Small tables with named rows and columns. After each table, cells are looked up by row and column.

Midido
          Nup   Sol  Zuzom  Zokaze   Gir  Dapezan  Peper  Lugona  Lotabe
Mobadeb   0.5   0.0   -0.1     0.1   0.3     -0.5    0.4     0.0     0.1
Topag     0.3   0.3    0.1     0.0  -0.2      0.1    0.3    -0.4    -0.3
Vitabun   0.5   0.1   -0.1     0.1   0.2     -0.4    0.4     0.0     0.0
Vomo     -0.8  -0.4   -0.4     0.2   0.6      0.3   -0.7     0.3    -0.2
Lizaku   -0.2  -0.4    0.0     0.2   0.9     -0.4   -0.1     0.2     0.2
Bev      -0.2  -0.4    0.0     0.2   0.9     -0.4   -0.1     0.2     0.2
Ton       0.2   0.3    0.3    -0.1  -0.3      0.2    0.2    -0.5    -0.4
Gudopiv  -0.5  -0.5   -0.1     0.2   0.9     -0.1   -0.4     0.2     0.1
Dotab     0.1   0.3    0.6    -0.4  -0.6      0.2    0.3    -0.4    -0.2
Gev       0.4   0.3    0.0     0.0  -0.1      0.0    0.3    -0.3    -0.2
Mize      0.0  -0.3   -0.6     0.2  -0.3      0.1   -0.5    -0.2     0.0
Rolud    -0.5  -0.5   -0.1     0.2   0.9     -0.1   -0.4     0.2     0.1
Debog     0.5   0.2   -0.1     0.1   0.1     -0.3    0.4    -0.1    -0.1
Mafon     0.5   0.0   -0.1     0.1   0.3     -0.5    0.4     0.1     0.1

Sol of Lizaku: -0.4
Zokaze of Ton: -0.1
Nup of Ton: 0.2
Nup of Debog: 0.5
Dapezan of Lizaku: -0.4
Zuzom of Bev: 0.0
Nup of Mize: 0.0
Gir of Topag: -0.2
Lugona of Debog: -0.1
Lugona of Rolud: 0.2
Gir of Gev: -0.1
Nup of Mobadeb: 0.5
Lotabe of Ton: -0.4
Lugona of Mafon: 0.1
Lotabe of Dotab: -0.2
Which row has the largest Dapezan? Vomo

Table Bimo
|  | Dup | Mit | Gaf | Loluf | Vof | Teridir | Bibub | Rivigu | Nev |
|---|---|---|---|---|---|---|---|---|---|
| Tib | 418 | 1227 | 946 | 4235 | 2217 | 3426 | 3418 | 3046 | -839 |
| Mesizev | 6688 | 6336 | -6950 | 4075 | 4515 | 3780 | 5853 | -3185 | -5464 |
| Soz | -600 | 1039 | -4126 | 3018 | 2216 | 6204 | -619 | 1224 | 6650 |
| Bok | 2267 | 1836 | 3654 | 1123 | 4006 | 2409 | 3816 | 4276 | 879 |
| Kibis | 4055 | 3606 | 5438 | -319 | 2131 | 1883 | 5550 | 1386 | -1020 |
| Puz | 2626 | 2963 | 2821 | 901 | 2140 | 3204 | 3749 | 1334 | 1125 |

Mit of Bok is 1836
Gaf of Tib is 946
Rivigu of Puz is 1334
Gaf of Soz is -4126
Rivigu of Kibis is 1386
Dup of Mesizev is 6688
Mit of Soz is 1039
Dup of Soz is -600
Mit of Tib is 1227
Teridir of Mesizev is 3780
Bibub of Tib is 3418
Bibub of Puz is 3749
Loluf of Soz is 3018
Teridir of Puz is 3204
Row with the largest Nev: Soz

Rif:
	Kem	Meba	Mam	Tem
Losipez	315	370	627	240
Pur	631	837	475	263
Dos	423	324	548	186
Nimume	392	390	644	124
Nazeres	376	439	586	81

Mam of Dos = 548
Kem of Losipez = 315
Tem of Pur = 263
Meba of Dos = 324
Kem of Nazeres = 376
Kem of Nimume = 392
Meba of Nazeres = 439
Mam of Nimume = 644
Mam of Nazeres = 586
Meba of Nimume = 390
Kem of Dos = 423
Tem of Nimume = 124
Kem of Pur = 631
Meba of Pur = 837
Row with the largest Mam: Nimume

Vik =
          Toka  Lusito  Genur   Foma   Tege  Kediz   Togu    Bof    Nim  Rinuv
Beturu   44223   43289  52264  79954  51976  54919  98979  50225  75357  38690
Tep      46122   70407  60045  70974  70056  45240  21178  49565  55736  60343
Kofeza   63645   46353  25843  20904  67224  28978  29488  41374  31396  27044
Getegan  62093   58840  64496  31656  54726  64427   8815  76890  64071  76913

Kofeza, Genur -> 25843
Getegan, Lusito -> 58840
Tep, Rinuv -> 60343
Getegan, Rinuv -> 76913
Kofeza, Kediz -> 28978
Kofeza, Foma -> 20904
Getegan, Togu -> 8815
Tep, Tege -> 70056
Row with the largest Tege: Tep

Muzokis =
|  | Futus | Nura |
|---|---|---|
| Gumados | -45.620 | -62.884 |
| Zonipas | 81.076 | 34.772 |
| Zibibo | 40.512 | -28.428 |
| Tadu | -5.084 | 98.252 |

Nura of Tadu = 98.252
Nura of Zibibo = -28.428
Futus of Gumados = -45.620
Futus of Tadu = -5.084
Futus of Zibibo = 40.512
Nura of Gumados = -62.884
Futus of Zonipas = 81.076
Nura of Zonipas = 34.772
Which row has the largest Futus? Zonipas

Vaka
|  | Nog | Tevenem | Favife | Zasizer |
|---|---|---|---|---|
| Bega | 65080 | 75183 | 78549 | 41920 |
| Boboni | 53788 | 49444 | 47750 | 88171 |
| Salanaf | 30165 | 72787 | 83381 | 24059 |
| Mubun | 58115 | 96552 | 76904 | 48243 |
| Vepuv | 39689 | 52784 | 35670 | 83189 |
| Dedo | 61163 | 72489 | 60989 | 63800 |
| Denek | 58641 | 58659 | 80249 | 37459 |
| Ged | 30356 | 54976 | 43167 | 63274 |
| Sef | 85555 | 72321 | 57357 | 51024 |
| Pemen | 45779 | 77797 | 84443 | 39780 |

What is the Favife of Vepuv in Vaka? 35670
What is the Zasizer of Dedo in Vaka? 63800
What is the Tevenem of Ged in Vaka? 54976
What is the Zasizer of Sef in Vaka? 51024
What is the Nog of Mubun in Vaka? 58115
What is the Tevenem of Dedo in Vaka? 72489
What is the Tevenem of Salanaf in Vaka? 72787
What is the Favife of Bega in Vaka? 78549
What is the Zasizer of Pemen in Vaka? 39780
What is the Zasizer of Mubun in Vaka? 48243
What is the Tevenem of Pemen in Vaka? 77797
What is the Nog of Ged in Vaka? 30356
What is the Tevenem of Bega in Vaka? 75183
What is the Zasizer of Denek in Vaka? 37459
What is the Nog of Sef in Vaka? 85555
What is the Tevenem of Vepuv in Vaka? 52784

Petabir:
        Tasaf  Volama  Nos  Mozibe  Godetom
Pef        61      70  246     237      241
Naruma     59      62  243     244      246
Limun      43      61   60      55      189

Pef, Godetom -> 241
Limun, Volama -> 61
Naruma, Volama -> 62
Limun, Nos -> 60
Pef, Mozibe -> 237
Pef, Volama -> 70
Pef, Tasaf -> 61
Pef, Nos -> 246
Limun, Tasaf -> 43
Naruma, Nos -> 243
Naruma, Godetom -> 246
Limun, Mozibe -> 55
Limun, Godetom -> 189
Naruma, Mozibe -> 244
Naruma, Tasaf -> 59
Row with the largest Nos: Pef

Kagozam =
,Kugifef,Sikepan,Lem,Zaz,Zub,Rakega,Deme,Gaf,Lumiso,Rerogu
Lom,-2.159,-22.310,-17.738,-55.387,-31.224,-61.303,-49.874,12.769,-1.807,-50.534
Mif,-50.131,24.704,3.055,44.886,31.062,48.551,42.814,-23.571,-6.122,33.376
Tofenog,74.924,-9.933,-17.273,-17.957,-13.859,-11.532,-4.434,25.262,-12.202,-23.780

Tofenog, Zub: -13.859
Tofenog, Sikepan: -9.933
Tofenog, Rakega: -11.532
Mif, Zub: 31.062
Lom, Gaf: 12.769
Tofenog, Zaz: -17.957
Lom, Rerogu: -50.534
Lom, Deme: -49.874
Mif, Rerogu: 33.376
Mif, Gaf: -23.571
Lom, Zub: -31.224
Tofenog, Gaf: 25.262
Tofenog, Lem: -17.273
Lom, Rakega: -61.303
Mif, Lumiso: -6.122
Mif, Rakega: 48.551
Mif, Sikepan: 24.704

Puz:
         Rit  Vamekap  Kiso  Nilabe  Ton  Supo
Vafazib   16       83    76     132  102   188
Vadune    73       52    84     158   11   194
Tarupap  165      179   166     128  250    89

What is the Supo of Vadune in Puz? 194
What is the Nilabe of Vadune in Puz? 158
What is the Rit of Vadune in Puz? 73
What is the Vamekap of Vadune in Puz? 52
What is the Kiso of Tarupap in Puz? 166
What is the Rit of Tarupap in Puz? 165
What is the Kiso of Vafazib in Puz? 76
What is the Nilabe of Tarupap in Puz? 128
What is the Supo of Vafazib in Puz? 188
What is the Kiso of Vadune in Puz? 84
What is the Supo of Tarupap in Puz? 89
What is the Vamekap of Vafazib in Puz? 83
What is the Ton of Vafazib in Puz? 102
What is the Vamekap of Tarupap in Puz? 179
What is the Nilabe of Vafazib in Puz? 132
What is the Ton of Tarupap in Puz? 250
What is the Rit of Vafazib in Puz? 16

